A small network was shown many inputs. Here are its activations along a few directions, one row for each input.
In each table, some parts of the input vary, and every possible input appears once, in random order.
A made-up example of a description, with smaller parts first: one of 3 separate values, together with either a single point or one of 9 places along a line or (one of 4 places along a line, together with one of 8 places around a ring).
Shared parts are said once, and a part with two or three values counts as separate values.
In the rows, 128 means zero.

Other details of the inputs shift rows strongly along two fixed directions, in all tables alike. That doesn't count.

A family of inputs:
R1: [131 109 122 125 140 125 170 110 151 137 126 118 108 107]
R2: [155 164 112 150 111 130 151 103 166 101  97 116 116 103]
R3: [112 166 137 125 125 107 181 136 128  83 109 105 121  80]
R4: [114 102 134  96 149 143  81 153  95 143 132 177 122 169]
R5: [129  95 128 114 158 113 132 119 121 155 151 134 120 136]
R6: [141 166 122 130 101 131 136 107 172 100 102 125  97  98]
R7: [157 160 146 127  62 121 161 107 155 111 113 119 120 113]
R8: [ 91 102 146 114 170 108 129 171  68 115 132 166 163 146]
R9: [142 121 106 134 139 145 144 149 127 120 107 157 142 143]
R10: [113 138 140 130 128  98 183 133 138  71 115  93 140  80]
R11: [132 119 134 138 139 114  98 123 117 147 106 151 119 152]
R12: [ 91 177 165 138 100 168  36 119 109 102 222  25 177 139]
R13: [124  86 128 135 147 105  92 135 107 145 124 143 136 169]
R14: [127 102 110 130 155 134  98 152  94 136 129 178 155 181]
R15: [127 120 117 134 135 126 157 129 129 159 116 131 108 105]
R16: [115  99 143 131 161 123 112 114  96 181 148 143 127 141]
R17: [120 109 119 124 141 147 151 151 134 136 117 153 136 122]
R18: [133 142 111 120 121 122 123 125 132 133 111 155  88 129]
R19: [140 141 133 117 140 125 151 104 149 145 125 133  97 107]
R20: [137 170 116 132 100 135 139 120 165 104  91 112  98 115]
R21: [151 137 138 125  63 116 164 113 158 100 124 105 132 119]
R22: [142 125 136 108  88 132 145 146 123 122 122 167 137 158]
R23: [156 143 117 155 123 129 152 113 145 123 102 118 125 107]
R24: [143 136 141 124 146 124 129 111 133 148 133 145  88 127]
R25: [140 141 137 113 121 129 123 109 145 130 103 141  82 110]
R26: [141 115 110 143 125 114 163 128 162 125 113 107 138  97]
R27: [151 110 102 144 136 109 146 119 140 121 109 137 124 132]
R28: [129  88 120 140 143 116 158 128 136 148 125 124 127 107]
R29: [127 123 133 106 154 146 117 147 119 135 144 166 114 158]
R30: [117  84 139 145 159 115 110 130  91 185 140 146 140 133]
R31: [134 148 122 108 136 129 153 114 141 147 129 130  89 113]
R32: [118 160 147 132 129 103 180 127 135  83 103 108 127  75]
R33: [ 92 155 146 146  78 155  42 117 138  64 196  23 200 125]
R34: [135 102 114 147 153 116 106 137  76 171 133 148 138 160]
R35: [134 123 109 137 136 115 143 135 127 159 114 135 125 117]
R36: [143 146 130 123 119 134 153 110 172 100 140  96  99 103]
R37: [ 79 174 157 143  91 176  64 109 121 103 208   6 192 115]
R38: [139  74 116 151 159 106 112 135  88 157 137 139 154 158]
R39: [ 78 145 148 130 102 173  14 150 100  84 199  80 212 168]
R40: [121 117 122 119 139 139 104 154 122 124 107 169 134 170]
R41: [149 169 100 142 106 134 153 113 158 103 102 113 108 109]
R42: [149 136 134 117  81 112 149 125 118 143 122 147 112 143]
R43: [114 102 131 100 166 140 108 148  99 157 153 170 138 166]
R44: [111 108 127 111 154 150 133 141 116 147 137 158 133 147]
R45: [117  90 117 127 157 130 110 165 100 157 131 168 167 158]
R46: [119 113 135 107 141 123  80 130  88 164 135 152  99 154]
R47: [140 140 126 111 105 133 143 111 173  96 109 106  91  96]
R48: [145 150 119 147 115 126 162 117 171 124 101 107 128  82]
Description of these inputs: one of 4 places along a line, together with either one of 2 separate values or one of 10 places around a ring.
Question: The inputs of R30 and R15 match in every part but the place on the line of 4. If R2 is changed in the same way as R30 into R15, which row does it become?
Answer: R41
Question: The inputs of R31 and R5 match in every part but the place on the line of 4. If R20 is changed in the same way as R31 into R5, which row does it become?
Answer: R13
Question: Which other rows does R38 become when the place on the line of 4 takes its other values? List them by row number.
Answer: R9, R23, R34
Question: List by row number the other rows that have the place on the line of 4 in common with R29.
Answer: R4, R8, R9, R14, R17, R22, R39, R40, R43, R44, R45
Question: Which other rows does R10 become when the choice among 2 separate values takes its other values? List them by row number.
Answer: R21
Question: Which other rows does R36 become when the place on the line of 4 takes its other values? List them by row number.
Answer: R12, R24, R29

A family of inputs:
R49: [119 126 139 123 135 128 119 125 112 149 144 127 123 127]
R50: [116 148 133 123 142 136 142 117 148 115 137  98 113  94]
R51: [132 158 117 129 103 149 116 135 153  89 108 124 132 128]
R52: [137 161 122 127 104 148 108 117 156 110 113 121 109 127]
R53: [137  76 122 153 160  86 124 118  89 187 131 142 131 140]
R54: [115  93 133 121 160 113 126 150  84 162 131 169 137 151]
R55: [ 86  90 163 131 141 115  42 151  44 142 191 118 199 183]
R56: [110 144 130 126 142 139 152 134 144  94 130 100 137  95]
R57: [126 112 125 123 124 141 117 142 126 129 138 137 149 149]
R58: [142 160 126 126 102 145 125 114 152 113 128 115 113 127]
R59: [136 158 122 128 101 146 133 131 149  93 123 117 137 129]
R60: [134 128 122 163 115 115 156 120 145 108 121  83 161  95]
R61: [137 143 125 122 103 152 131 115 162 121 133 110 117 120]
R62: [166  95 113 100 161  79 200 123 128 178  64 231  33 128]
Question: What is each input in this table made of?
Answer: one of 2 separate values, together with either a single point or one of 6 places along a line
Question: The inputs of R54 and R49 match in every part but the choice among 2 separate values. If R55 is changed in the same way as R54 into R49, which row does it become?
Answer: R62
Question: Which other rows does R53 become when the choice among 2 separate values takes its other values? List them by row number.
Answer: R60

A family of inputs:
R63: [123 172 130 103  89 170 132 108 166 112 147  74  94  98]
R64: [141 171 124 154  92 154 102  88 178 113 106  77 113  97]
R65: [147  80 131 148 131  95 154 148  70 163 127 174 172 160]
R66: [113 166 164 139 117 103 179  99 136 109 140  50 130  58]
R67: [144 187 119 137  73 145 101  90 160 106 118  76  90 113]
R68: [186 137  83 131 143 115 212 101 179 182  78 181  49 101]
R69: [ 97 119 152  85 165 117 110 165  87 115 131 200 118 169]
R70: [111 184 134 136 141 136 148 110 157 111 145  63 117  58]
R71: [150 157 142 168  66  98 144  92 151 119 116  55 131  85]
R72: [155 186 144 105  68 163 113  93 181  99 149 102 100 126]
R73: [184 147 113 100 103 102 158  96 177 139  58 203  16 123]
R74: [109 194 142 114 122 152 135 105 145  94 145  72  85  83]
R75: [142  78 128 160 123  70 130 147  67 153  99 170 161 152]
R76: [132  94 113 146 151 125  88 151  99 151  88 186 144 173]
R77: [105  69 126 124 205  90 140 156  86 120 127 156 153 140]
R78: [112  67 137 127 137  94 162 156  75 158 129 167 168 139]
R79: [ 98 193 132 112 119 158 151 146 143  55 122  95 124 103]
R80: [ 96 103 136 120 199 132 122 165  85 140 115 179 141 144]
R81: [140  99 100 144 157 126 123 158  93 168 130 185 160 167]
R82: [112  97 140  75 131 134 107 167 108 131 134 202 127 182]
R83: [119 156 136 122 107 178 133 107 183 120 136  75 116  82]
R84: [101  90 149 130 173  76 165 152  52 142 123 163 164 127]
R85: [117 144 140 137 147 118 154 101 165  84 146  50 118  64]
R86: [115  46 114 120 169 107 138 159 107 135 133 161 158 152]
R87: [145  60 106 141 164 107 131 145 103 140 130 169 162 175]
R88: [133 111 108 129 131 116  87 152  83 143 100 185 121 190]
R89: [143  59 104 150 157  83 107 145 100 131 102 163 153 168]
R90: [135 110 129 109 117 109  75 149 100 126 104 206 122 196]
R91: [146 172 127 144  99 178 128  89 183 122 133  81 120 105]
R92: [112 118 175 166  96 122  59 108  70 162 220  37 217 156]
R93: [147 117  96 102 146 147 220 154 183 128  47 202  77 102]
R94: [150 137 116 162  98 112 121  86 181  95 121  54 121  94]
R95: [102 136 139 173 113 131   4 110  86 155 196  49 197 150]
R96: [122 143 152 134  81 120 177 102 158 126 145  55 136  72]
R97: [182 146 105  85 107 132 201 139 181 107  60 232  60 148]
R98: [136  98  97 153 150 101  99 155  90 159 102 180 152 160]
R99: [ 86 133 181  95  96 164  15 125 101 128 225  77 168 163]
R100: [109  97 149 164 127 137  36 102 100 136 225  39 205 165]
R101: [112 193 164  95 109 146 123 107 161  79 150  95  85  89]
R102: [ 99 108 120 127 198 107 133 167  77 147 128 172 150 133]
R103: [144 139 121 111 184 123 204 110 162 152  69 176  34  72]
R104: [139 111 111 118 138 141 111 156  87 152 128 189 129 197]
R105: [150 133  91  84 128 139 220 155 167 121  58 202  54 120]
R106: [137  95 116 136 158 150 112 155 102 160 116 191 152 180]
R107: [120 161 121 129 107 153 145 110 178 127 149  68 124  73]
R108: [ 72 120 137 140 123 162  55 166  90 117 201  73 236 145]
R109: [150 188 122 125  80 169 126  91 165 114 144  80  98 120]
R110: [125 121 128 132 112 135 152 102 187 100 151  55 123  78]
Question: What is each input in this table made of?
Answer: one of 2 separate values, together with one of 4 places along a line, together with one of 6 places along a line
Question: The inputs of R98 and R95 match in every part but the choice among 2 separate values. If R104 is changed in the same way as R98 into R95, which row does it become?
Answer: R109
Question: The inputs of R66 and R84 match in every part but the choice among 2 separate values. If R68 is changed in the same way as R66 into R84, which row does it become?
Answer: R81
Question: Which other rows does R108 become when the place on the line of 6 takes its other values? List them by row number.
Answer: R78, R82, R86, R93, R105
Question: Which other rows does R63 become when the choice among 2 separate values takes its other values? List them by row number.
Answer: R105
Question: Which other rows does R63 become when the place on the line of 6 takes its other values? List them by row number.
Answer: R83, R96, R99, R107, R110

A family of inputs:
R111: [125  97 137 106 162 114 116 133  94 174 132 183  98 158]
R112: [141  92 124 124 144 103 116 142  91 164 113 189 122 169]
R113: [152 156 106 129 106 142 178 120 184  98  85 124  99  98]
R114: [118 126 135 118 138 134 108 130 112 144 140 139 122 140]
R115: [107 153 153 140  81 144  66 130 110  93 174  69 188 148]
R116: [124  93 133 102 176 107 107 135  82 184 129 200  85 166]
R117: [126 149 120 124 134 118 231 138 172  76  85 116 118  58]
R118: [137  66 128 154 174  70 144 110  86 204 133 140 120 124]
R119: [149 158 105 128 115 142 179 121 187 101  90 126 101  95]
R120: [131 126 125 134 114 129 111 129 124 122 130 128 145 143]
R121: [107 144 141 150  99 157  64 130 120  96 173  65 195 140]
R122: [147 156 110 121 110 142 177 121 185 103  95 125  93  93]
R123: [ 99 149 149 134 110 161  67 125 117 105 187  60 178 134]
Question: What is each input in this table made of?
Answer: either one of 2 separate values or one of 11 places along a line
Question: What sort of input is R118?
Answer: one of 2 separate values
